Each row below holds a small network's activations on one input, seen along a few directions.
Each table varies a few parts of the input and shows all the possible inputs, shuffled.
Descriptions start from the smaller parts, as in this example, which fits no table here: values(2) and (point or ring(9) or (ring(5) and line(6))).
Shared parts are said once, and a part with two or three values counts as separate values.

Other details of the inputs vary at random and push rows far along three fixed directions, the same in every table; ignore that.

Table:
x1: [ -2   8   1  -8   2 -11  -9  -7  -6   0  -6]
x2: [ 12 -38 -38  11  -5   4 -15  15  21  11  38]
x3: [ 18   2 -29  -7 -24 -13  50  55  15  -6  -2]
x4: [-18  11   9   4   2  16  -6   5   9 -13 -29]
x5: [-12   4   6  19  -1  22 -27 -12   7  -9  -9]
x6: [  6  -1   9   1  -6  -3  -4 -18  -3  -1  -1]
x7: [ -6  21   2   5 -10   9 -10   0  11 -12 -15]
x8: [ 18   0 -28  -9 -22  -8  52  55  15  -5  -1]
x9: [ -2   1   8   3  14  -2  -4  -7 -10  -2  -1]
x10: [ 10  -1  10  -8   0 -22  27  -8 -25  19  12]
x11: [-15   1   2  18   3  21 -27 -16  11 -10  -7]
x12: [-14  24  11  -9 -11  16   7  12   9 -15 -30]
x13: [ -9  26  11  -8 -10  14  16  14   8 -21 -23]
x14: [ -2   3  14   1   6  -3  -6  -1 -15  -1   4]
x15: [ -6   2   6   0   8   1   2 -15   0   4   2]
x16: [  8 -15 -13   4 -13   3  -3  34  22  -4  -6]
x17: [  7 -11   0 -11  15 -17  -1 -27 -13  18  26]
x18: [  1 -20  -1 -11  24 -20  -6 -23 -17  19  19]
x19: [  6   2  12  -1   0  -6  -5 -13   0   2  -1]
x20: [  0   6   2  -6  -5   4   2 -18  -5   0   3]
x21: [-15  21  12   3  -2  15  16  12   9 -22 -31]
x22: [-11  11  14  12   4  19 -20   6   2 -15 -14]
x23: [ 14  -9 -14   3 -15  -1  19  42  21 -11  -3]
x24: [ 11  -1   4  -8   7 -22  33 -11 -21  18   6]
x25: [ 13   0   6  -8   4 -21  31  -8 -24  19   7]
x26: [ -6  -1   3   1   3   3   3 -20  -3   1   2]
x27: [-13  23  13  -6  -8  14  14  12  10 -22 -22]
x28: [  7 -39 -28  30   4  15 -55   6  15  10  35]
x29: [ 10  -3   7  -6  -6 -20  30 -11 -27  15  11]
x30: [ -7   1   7 -12   5  -3   0  -7  -4   1  -4]
x31: [ -3 -24 -15  19   5  16 -44  21  14   3   9]
x32: [-17   4  16  11   1  18 -40   2   2  -7 -11]
x33: [ 19 -30 -44  12 -12  -5 -12  20  17   9  32]
x34: [ -4  -2   7  -2  10  -3  -5  -6 -11   4  -7]
x35: [ -4   0   4   4  11  -1   0 -15  -2   5  -1]
x36: [ 12  -1  -2 -12   1 -16   9 -27 -19  12  15]
x37: [ -1   6   2 -11   5  -6  -9  -8  -6   2  -3]
x38: [  2   9   2  -4   1  -2  -7 -15  -3   2   3]
x39: [-6  2  7 -5 12 -3  7 -7 -4 -4  0]
x40: [  0   7   4  -6   3   2  -3 -14  -2   3   4]
Description of these inputs: line(4) and (point or line(9)).
Q: Changing only the line(4) part turns x4 into x21. The same change can be made to x18. Which row results?
A: x39
Q: Changing only the line(4) part turns x38 into x8. The same change can be made to x24. Which row results?
A: x9
Q: List by row number the other rows that have the line(4) part in common with x26.
A: x2, x5, x6, x11, x20, x28, x29, x33, x36
Q: Start at x1 and move only the line(4) part, one step at a time. The first step leads to x3. Which rows follow, in order?
A: x7, x33

Table:
x41: [  8   9 -16  -7 -24   2  38  32  17  -9  -9]
x42: [ -5  22  22 -15   0  -8  26  -6 -15  -5 -22]
x43: [ -5   4  13   1   9   0 -20 -33 -10   3   4]
x44: [-33  24  18  27  -9  52 -42  20  32 -35 -42]
x45: [ -5  13  19  -9   7  -7   8 -13 -15  -1 -12]
x46: [  6 -12  -8   6  -2  -2   5   0  -2   9  12]
x47: [  8 -11 -10  -6   7 -10 -10   5   1   4  14]
x48: [  6 -14  -8   8  -1  -1   2  -1  -2  10  15]
x49: [ -4   2  12   3  10   0 -20 -33 -11   4   6]
x50: [ -6  19  22 -11   2  -7  25  -7 -16  -3 -21]
x51: [  3 -19  -6   6   9  -5  -2   6  -4  10  13]
x52: [  7 -12  -9   6  -1  -3   2  -1  -1   8  13]
x53: [  8  -9 -13  -2  -2  -6   0  -2   3   6  15]
x54: [  0 -17 -15  10   5   9 -37  14  17  -2  12]
x55: [  7  -9 -12  -1  -2  -4  -1  -3   3   6  13]
x56: [  7   5 -15  -2 -24   3  40  33  15  -5 -10]
x57: [ -6  16  22  -9   3  -7  24  -8 -17  -2 -18]
x58: [  7  -6  -8  -7   3 -11   2  10  -1   4   7]
x59: [ -5   7  10  -3  10  -1 -27 -35  -7   0   6]
x60: [  2 -12 -15   6  -1   6 -14  23  15  -3   5]
Q: What is each input in this table made of?
A: values(2) and line(10)
Q: Changing only the line(10) part turns x59 into x56. The same change can be made to x58. Which row results?
A: x42
Q: Which other rows does x54 become when the values(2) part takes its other values? List them by row number.
A: x53
Q: Which other rows does x47 become when the values(2) part takes its other values? List them by row number.
A: x41
